A small network was shown many inputs. Here are its activations along a few directions, one row for each input.
Each table varies a few parts of the input and shows all the possible inputs, shuffled.
A made-up example of a description, with smaller parts first: one of 2 separate values, together with either a single point or one of 11 places around a ring or (one of 5 places around a ring, together with one of 6 places along a line).
Shared parts are said once, and a part with two or three values counts as separate values.
(in the rows, 128 means zero)

Other details of the inputs vary at random and push rows far along two fixed directions, the same in every table; ignore that.

Rows:
r1: [150 117 128 117 142 113 109 114 152 124 151]
r2: [194 150 128 101 144 170 190 154 126 169 127]
r3: [104 147 154 119  87  78  96 137 142 192 136]
r4: [146 158 111  99  99 117 134 130 139 151 127]
r5: [ 70 137 104 138 106  87  73  96 135  81 126]
r6: [116 146 143 110 115 103 128 150 146 206 155]
r7: [100 112  97 156 149 136 116  82 119  22 105]
r8: [141 113 112 139 115 155 133 136 101 102 110]
r9: [185 148 131 110 156 160 189 150 128 155 123]
r10: [116  99 187 142 119 129 116 158 109 190 133]
r11: [125 101 177 136 139 152 146 165 112 208 151]
r12: [130 145 150 150 136 108 121 138 135 144 115]
r13: [ 77 130 130 130  86  75  64 103 134 103 115]
r14: [193 122 169 121 173 137 156 168 140 230 168]
r15: [124 113  88 134 148 161 145  95 113  36 111]
r16: [203  95 101 118 196 179 183 105 128  41 133]
r17: [ 76 127 142 137  95  70  62  98 139 103 113]
r18: [123 113 118 146 120 155 128 142 103 133 130]
r19: [ 97 156 108 131 108  90 106 124 142 139 137]
r20: [103 130 130 113 101 101 100 112 139 110 119]
r21: [134 144  74 112 140 146 146  95 139  40 118]
r22: [130 124  85 163 152 157 144 113 101  36 109]
r23: [103 102 131 134 119 125 104 108 114  78 107]
r24: [173 153 122 129 192 157 197 141 132 121 131]
r25: [155 110 105 117 156 169 169 101 114  31 101]
r26: [ 91 104 120 143 131 130 107 106 115  85 122]
r27: [ 96 155  83 158  79  92  67 121 114 102 101]
r28: [122 150 116 141 132 124 125 145 124 159 132]
r29: [117 114 128 167 155 142 134 124 111  93 120]
r30: [106  98 128 123  94 131  99 124 113 109 115]
r31: [140  98 131 106 132 174 156 135 118 140 141]
r32: [106 149  93 148 102 116 100 142 122 151 126]
r33: [168 137 193 117 162 138 177 166 137 218 141]
r34: [159 116 198  74 144 144 175 153 154 211 150]
r35: [160 154 141 108 183 133 199 130 154 143 145]
r36: [122 105 166 159 136 132 125 133 113 130 115]
r37: [155 160  82 155 186 145 170 117 136  44 108]
r38: [ 81 154 133 148  88  56  63 111 144 123 115]
r39: [195  93 141 135 180 169 166 149 120 141 148]
r40: [149 107 150 134 139 158 157 147 107 137 121]
r41: [209 145 117 108 187 136 183 122 157 122 152]
r42: [125 170  74 136 118  97 119  91 138  32  97]
r43: [106 119 160  94  73 107  88 144 139 200 142]
r44: [ 94 118 194 119 145 100 118 132 156 192 155]
r45: [142 111 125 130  97 159 127 148 101 145 121]
r46: [ 75 106 134 153  55 120  55 155 101 209 142]
r47: [135 124 159  85 126 145 148 148 147 198 161]
r48: [ 91 101 112 128  58 122  64 121 107 113 115]
r49: [121 163 119 138 157 104 139 110 152  99 132]
r50: [136  95 174 125 162 142 149 116 126 109 116]
r51: [123 159  63 140 100 133 108 132 114 117 120]
r52: [138 136 123 103 160 142 165 113 145  99 137]
r53: [115 156 111 118  86  90 105 124 139 141 121]
r54: [133 162  94 108 111 125 135 128 136 144 140]
r55: [ 60  88 150 139  73 109  60 140 119 185 141]
Description of these inputs: one of 5 places around a ring, together with either a single point or (one of 2 separate values, together with one of 5 places along a line).
Changing only the place on the ring of 5 turns r16 into r1. The same change can be made to r15. Which row results?
Answer: r52
Changing only the place on the ring of 5 turns r10 into r23. The same change can be made to r22. Which row results?
Answer: r26
Change only the choice among 2 separate values in r35. List by row number the other rows that result.
Answer: r42

Rows:
r56: [153 138 141 115 151 147 173 138 130 143 129]
r57: [122 144 136 123 118 120 128 138 134 154 130]
r58: [130 129  72 140 118 132 112 102 117  40 108]
r59: [114 131 121 131 107 115 106 133 126 152 136]
r60: [119 123 141 139 132 124 122 138 127 149 135]
r61: [126 132 133 129 125 131 136 135 126 139 124]
r62: [133 131 135 128 136 117 128 126 134 135 129]
r63: [131 127 123 127 126 134 130 134 126 140 135]
r64: [156 132  97 130 159 168 174 113 115  54 105]
r65: [106 119 126 117 113 123 111 119 132 128 138]
r66: [111 139  72 153 113 109  92  96 122  37 103]
r67: [116 139 120 127 107 113 106 134 132 152 138]
r68: [147 134 147 123 157 136 161 139 135 157 141]
r69: [106 140 119 137 108  94  86 121 136 128 125]
r70: [126 122 146 107 138 139 153 124 135 130 131]
r71: [143 117 155 130 158 148 156 140 125 152 139]
r72: [ 92 114 121 145  93 116  78 132 114 144 130]
r73: [145 133 141 116 136 133 150 131 132 136 124]
r74: [131 124 146 126 133 139 144 142 123 151 128]
r75: [158 126 149 113 151 148 171 134 133 137 126]
r76: [151 116 158 123 157 139 156 138 133 149 137]
r77: [146 108 139 122 139 149 142 132 123 133 133]
r78: [146 133 137 111 131 128 136 134 140 155 138]
r79: [120 126 128 126 105 111 102 128 129 148 134]
r80: [114 131 124 143 124 116 113 129 127 133 129]
r81: [137 128  89 146 143 140 129 100 119  35 107]
r82: [ 95 120 118 143  93 110  80 134 117 144 131]
r83: [109 119 148 119 133 119 124 125 138 144 140]
r84: [149 111 162 117 146 152 159 139 126 149 128]
r85: [ 95 120 136 140  90 104  82 130 120 139 120]
r86: [102 120 123 137  90 104  78 127 125 143 130]
r87: [128 144 127 129 137 119 131 132 137 139 134]
r88: [169 152  95 114 156 150 176 109 135  56 107]
What do these inputs look like to the network?
Answer: one of 3 separate values, together with either a single point or (one of 2 separate values, together with one of 5 places along a line)
Changing only the choice among 3 separate values turns r69 into r78. The same change can be made to r81. Which row results?
Answer: r77
Change only the choice among 3 separate values in r63. List by row number the other rows that result.
Answer: r61, r80
Change only the choice among 3 separate values in r83. List by row number the other rows that result.
Answer: r65, r70

Rows:
r89: [153 141 174 123 193 126 182 132 156 161 141]
r90: [124 115  98 139 135 149 133  97 104  22  89]
r91: [176 117 149 136 167 179 184 166 111 172 139]
r92: [141 161  72 155 147 116 133  97 128  40 105]
r93: [ 77 132 145 137  98  82  74 109 137 112 115]
r94: [ 88  86 114 145  91 132  70 124 107 126 130]
r95: [143 136  67 142 110 160 134 117 102  39  90]
r96: [174 140 170  95 166 141 188 138 146 165 130]
r97: [ 79  98 135 141 104  89  62 106 136 111 138]
r98: [161 110 180  95 186 145 178 127 160 154 158]
r99: [184 151 123  88 149 158 189 153 146 185 160]
r100: [119 144  95 161 153 110 125  91 131  27 112]
r101: [118 126 155 123  86 126 106 164 114 210 135]
r102: [132 121 148 112 111 115 113 145 138 215 159]
r103: [ 87 113 129 108  69  97  93 110 125 115 115]
r104: [109 119 174 146 124  97 103 151 126 202 145]
r105: [ 95 152 175 133 135  73 114 143 162 206 152]
r106: [106 102 180 151 126 104 101 154 120 198 142]
r107: [138 152  53 167 119 146 122 118 104  50 107]
r108: [173 108 186 102 171 160 194 144 130 155 133]
r109: [ 96 118 125 146  81 116  80 132 113 127 108]
r110: [ 76 165 129 122  98  66  81 111 156 120 119]
r111: [196 159  94 104 176 173 212 116 133  64 103]
r112: [170 159 153 113 182 125 193 147 151 174 146]
r113: [148  81 191 106 190 167 179 124 141 146 154]
r114: [164 103 161 111 152 197 188 159 102 162 127]
r115: [ 92 136 107 168  94 101  69 132 112 133 121]
r116: [ 92 104 201  88 104 104 123 125 150 185 142]
r117: [ 79 101 136 171 113 111  76 127 101 118 118]
r118: [150 117  53 138 119 163 124 115 106  44 116]
r119: [ 88 108 112 172  96 139  78 146  89 134 117]
r120: [118 156 156 106 102 100 123 155 144 217 138]
r121: [179 125 158  91 173 145 178 134 152 171 155]
r122: [ 84 119 115 115  53 109  84 115 118 122 114]
r123: [146 169  46 161 125 142 134 113 112  55 105]
r124: [171 125 138 114 193 162 202 102 140  40 106]
r125: [ 98 151 102 163  97  95  75 129 123 140 120]
r126: [120 129 101 163 163 123 131  94 126  23 107]
r127: [107  78 152 129  97 149  95 162 105 206 150]
r128: [ 94 130 125 124 115  83  77 104 151 123 141]
r129: [189 164  69  96 169 157 192 114 146  71 134]
r130: [ 85 145 138 129 105  79  84 110 149 117 114]
r131: [150 133  58 132 127 144 122  99 122  40 117]
r132: [137 145  88 134 124 128 130  97 124  31  95]
r133: [148 137  47 136 111 154 119 110 113  48 120]
r134: [123 160 145 109  90 114 124 164 136 224 140]
r135: [197 109 104 108 196 177 194 107 129  49 125]
r136: [ 95 174  80 156  83  95  80 138 120 148 128]
r137: [160  99 174 110 163 184 189 148 111 156 126]
r138: [ 88 123 103 116  44 121  84 123 108 129 115]
r139: [102  92 177 153 127 137 110 161 105 205 138]
r140: [187 131 131  97 151 170 183 152 137 184 156]
r141: [183 145  99 114 164 172 195 120 126  59 103]
r142: [ 59 100 148 172 121  97  70 115 114 110 122]
r143: [173 162 139 116 172 139 195 154 146 181 143]
r144: [108 137 171 100 127  81 111 132 172 199 168]
r145: [165 112 158 135 171 160 176 158 120 166 135]
r146: [102 116 117 134  97  98  68 113 128 127 140]
r147: [ 66 102 159 144 108 107  81 111 120 106 112]
r148: [ 96 165 114 121  90  78  89 121 143 128 116]
r149: [181 143 150  81 173 136 190 138 161 172 162]
r150: [ 80  84 124 146  93 110  61 114 109 116 132]
r151: [122  90 164 124 108 131 102 154 129 205 155]
r152: [151 167  54 128 115 149 143 111 114  49  93]
What do these inputs look like to the network?
Answer: one of 4 places along a line, together with either a single point or (one of 3 separate values, together with one of 5 places along a line)
Changing only the place on the line of 4 turns r117 into r142. The same change can be made to r90. Which row results?
Answer: r147
A walk changes only the place on the line of 5. It starts at r120 and steps to r111. List the rest of the walk in order.
Answer: r141, r109, r137
Change only the place on the line of 4 in r133. List by row number the other rows that result.
Answer: r98, r131, r146
Change only the choice among 3 separate values in r129. List by row number the other rows that result.
Answer: r120, r143
Change only the place on the line of 5 in r119. List by row number the other rows that result.
Answer: r91, r107, r123, r136
